A small network was shown many inputs. Here are its activations along a few directions, one row for each input.
Each table varies a few parts of the input and shows all the possible inputs, shuffled.
Descriptions start from the smaller parts, as in this example, which fits no table here: one of 5 places around a ring, together with either a single point or one of 9 places along a line or (one of 2 separate values, together with one of 6 places along a line).
Shared parts are said once, and a part with two or three values counts as separate values.
In the rows, 128 means zero.

Other details of the inputs shift rows strongly along two fixed directions, in all tables alike. That doesn't count.

Rows:
r1: [116  88 111 124  76 180 136 111 163 105 143 138]
r2: [161 181 142  53 127 112 111 104 156  78 172  99]
r3: [146 194 163 134 178  88 124 172  67 125  97 137]
r4: [ 96  75 110 162  86 157 154 138 150 112 121 145]
r5: [142 132 123  78  65 163 129 106 189 114 183 105]
r6: [154 113 129  67  64 159 129 102 184 128 174 114]
r7: [100  86  93 173 116 158 140 133 139 172 118 137]
r8: [ 89  69  88 171 129 159 138 119 140 149 113 145]
r9: [156 163 142  79 174  87  92  92 119 122 147 101]
r10: [ 92  50  94 179 113 164 142 106 132 150 116 134]
r11: [131 131 135 126 134 133 127 136 112 107 113 143]
r12: [169 171 152  58 114 103 123 117 150 114 167 107]
r13: [ 85 122 127 215 203  98 125 161  63 149  56 159]
r14: [179 181 155  37 137  85 113 100 148  86 168 105]
r15: [129 120 139 137 138 122 135 142 113 113 106 148]
r16: [102 144 132 203 186  97 124 169  70 170  70 147]
r17: [104  63 104 174  94 165 130 120 139 174 123 134]
r18: [135 194 160 141 173  73 134 177  81 117 105 129]
r19: [120  99 117 129  65 181 140 126 162 130 147 133]
r20: [154 184 145 121 188  75 114 130  83 147 123 100]
Each input here is: one of 2 separate values, together with either one of 4 places along a line or one of 6 places around a ring.
Question: The inputs of r11 and r3 match in every part but the choice among 2 separate values. If r1 is changed in the same way as r11 into r3, which row does it become?
Answer: r19
Question: Which other rows does r8 become when the choice among 2 separate values takes its other values? List them by row number.
Answer: r7

Rows:
r21: [135 103 118 114  84 168 143 132 146 139 143 132]
r22: [175 160 160  58 133  92 119 107 133 103 161 109]
r23: [ 88  72 101 166  88 184 158 151 153 137 109 166]
r24: [146 179 157 139 197  74 118 146  64 167  81 134]
r25: [119 169 135 142 157 119 125 151 104 110 105 137]
r26: [ 93  85 116 176  90 154 171 162 140 140 112 151]
r27: [142 143 135  69 104 137 121 115 167 116 153 131]
r28: [102  83 105 129 121 165 117  78 146 137 145 123]
r29: [135 142 138 138 156 123 136 159  89 126  99 148]
r30: [113 125 116 166 182  86 126 142 100 142  99 123]
r31: [117 132 130 138 143 123 123 106 114 150 141 105]
r32: [147 118 100  80 100 151 108  87 192 156 176  94]
r33: [105 130 119 159 108 155 140 147 131 131 119 137]
r34: [141 175 136  88 149 108 116 117 133  87 140 117]
r35: [124 139 134 163 166 117 128 147  77 106  95 140]
r36: [128 167 151 133 147 106 131 166 106 135 109 145]
r37: [144 132 127 117 108 134 146 126 127 121 147 110]
r38: [153 136 140  98 130 100 126 100 131 157 133 109]
r39: [139 195 145 120 217  80  96 128  81 136 108 108]
r40: [121 124 120 117  97 154 145 141 155 133 138 138]
r41: [ 89  96 103 186  95 175 162 159 133 142 105 153]
r42: [115 122 133 141 132 118 154 149 129 114 116 143]
r43: [157 155 150  96 120 121 105 130 123 128 142 118]
r44: [156 170 158 105 157 101  98 139  98 117 120 130]
r45: [141 145 158 140 144  95 139 159  87 133 111 134]
r46: [138 164 135 148 156 121 138 160  80 129 107 132]
r47: [152 145 139  93 155 109 109 100 121 153 117 125]
r48: [135 123 133  84 101 135 111 104 174 103 153 129]
r49: [139 132 140  85  78 129 122 111 179 119 169 108]
r50: [ 92  96 101 172 105 173 155 149 136 128 104 157]
r51: [129 123 116  96 107 165 108  76 160 153 174  99]
r52: [136  95 124 114  79 154 152 127 151 132 151 121]
r53: [ 94  94  99 190 172 117 128 145 103 150  83 147]
r54: [149 170 159 124 159  99 124 161  81 136 108 139]
r55: [141 122 108 106 141 100 116 105 150 137 157 113]
r56: [163 136 146  66 124 119 115 105 142 106 151 126]
r57: [157 176 135  61 110 115 134 108 165 104 177  92]
r58: [109  87 136 190 102 138 142 159 104 143 101 148]
r59: [119 108 111 118  92 150 153 114 167 106 149 123]
r60: [121  97 101 137 110 132 130 113 159 159 145 106]
r61: [130  96 118 124  92 153 138 105 145 107 151 116]
r62: [139 150 130  90  90 133 133 110 167 108 169  99]
r63: [139 132 138 135 111 123 124 132 118 123 137 114]
r64: [132 103 131 125 137 108 131 102 123 150 112 127]
r65: [134 166 149 165 163  95 136 163  66 120 104 122]
r66: [125 103 112 133  96 174 128 118 137 119 134 131]
r67: [113 113 109 131 114 151 146 126 149 107 126 141]
r68: [129 159 146 120 143 112 110 145 123 118 117 141]
r69: [148 136 129  97 109 145 104 111 140 113 148 117]
r70: [147 174 156 130 201  79 130 164  63 107  90 145]
r71: [130 147 131 109 121 119 134 116 146  96 147 114]
r72: [119 152 132 147 122 131 123 149 125 130 120 133]
r73: [ 88  59 112 167  87 169 151 141 154 130 106 170]
r74: [136 144 113 128 171 105 107 130 122 152 126 135]
r75: [138 159 137 140 140 129 124 147  94 126 121 123]
r76: [ 85  89 110 182 140 167 125 116 109 160 108 143]
r77: [120  89 138 158 112 132 133 136 118 122 115 141]
r78: [141 130 119  71 129 117 107  70 164 124 172  78]
r79: [125 122 133 155 145 124 118 139  96 110 103 141]
r80: [137 133 140  90  89 126 137 122 167 125 159 119]
r81: [125 138 133 130 100 126 129 131 148 121 142 117]
r82: [115 140 125 141 188 102 111 119  98 132 105 118]
r83: [ 96  76  95 206 126 131 145 150 123 175 110 146]
r84: [127 166 138 128 145 117 111 142 120 112 117 134]
r85: [154 131 139  85 113 137 118 119 138 123 143 133]
r86: [122 125 116 130 131 146 115 107 141 159 139 104]
r87: [144 160 144 136 139 120 111 146  97 128 121 124]
r88: [126 136 129 103 152 114 113  85 124 128 154  98]
r89: [122 153 139 133 168 103 140 157 106 107 100 152]
r90: [144 109 126  88 130 121 116  82 144 143 127 126]
r91: [156 130 119  74 113 144 127  95 150  97 160 113]
r92: [117 128 146 145 138 105 144 150 121 118 112 148]
r93: [124 155 137 131 152 107 114 136 119 101 115 137]
r94: [107  75  86 154 130 139 125 118 146 150 126 147]
r95: [ 96  81 106 175 113 149 138 119 137 163 123 113]
r96: [137 111 138 116 119 132 113 119 129 113 128 137]
r97: [131 112  98 133 120 140 119 121 154 168 147 128]
r98: [ 96  57 115 200  94 161 145 140 119 127 105 149]
r99: [106 110 139 161 121 119 135 145 129 118 110 146]
r100: [109 132 138 160 118 133 128 161 121 140 106 149]
r101: [110  87 115 178 119 147 161 143 108 120 108 142]
r102: [141 158 133 132 160 124 132 148  88 116 109 133]
r103: [175 173 157  63 154  86 127 120 120  97 152 106]
r104: [131 132 131 105 102 124 121 108 163 100 154 113]
r105: [121  87  89 117 105 163 115  97 179 154 148 119]
Question: What do these inputs look like to the network?
Answer: one of 5 places around a ring, together with either a single point or one of 4 places along a line or (one of 2 separate values, together with one of 6 places around a ring)
Question: The inputs of r97 and r55 match in every part but the place on the ring of 5. If r51 is changed in the same way as r97 into r55, which row does it become?
Answer: r88
Question: The inputs of r43 and r77 match in every part but the place on the ring of 5. If r40 is changed in the same way as r43 into r77, which row does it become?
Answer: r42
Question: Which other rows does r87 become when the place on the ring of 5 takes its other values? List them by row number.
Answer: r63, r69, r79, r98
Question: Which other rows does r65 become when the choice among 2 separate values takes its other values? List them by row number.
Answer: r62
Question: Which other rows does r95 become when the place on the ring of 5 takes its other values? List them by row number.
Answer: r39, r78, r82, r86
Question: Start at r83 and move only the place on the line of 4, one step at a time. The first step leads to r60. Which rows follow, in order?
Answer: r95, r31
Question: Start at r102 and move only the place on the ring of 6, one step at a time. The first step leads to r66. Which rows follow, in order?
Answer: r69, r44, r85, r29
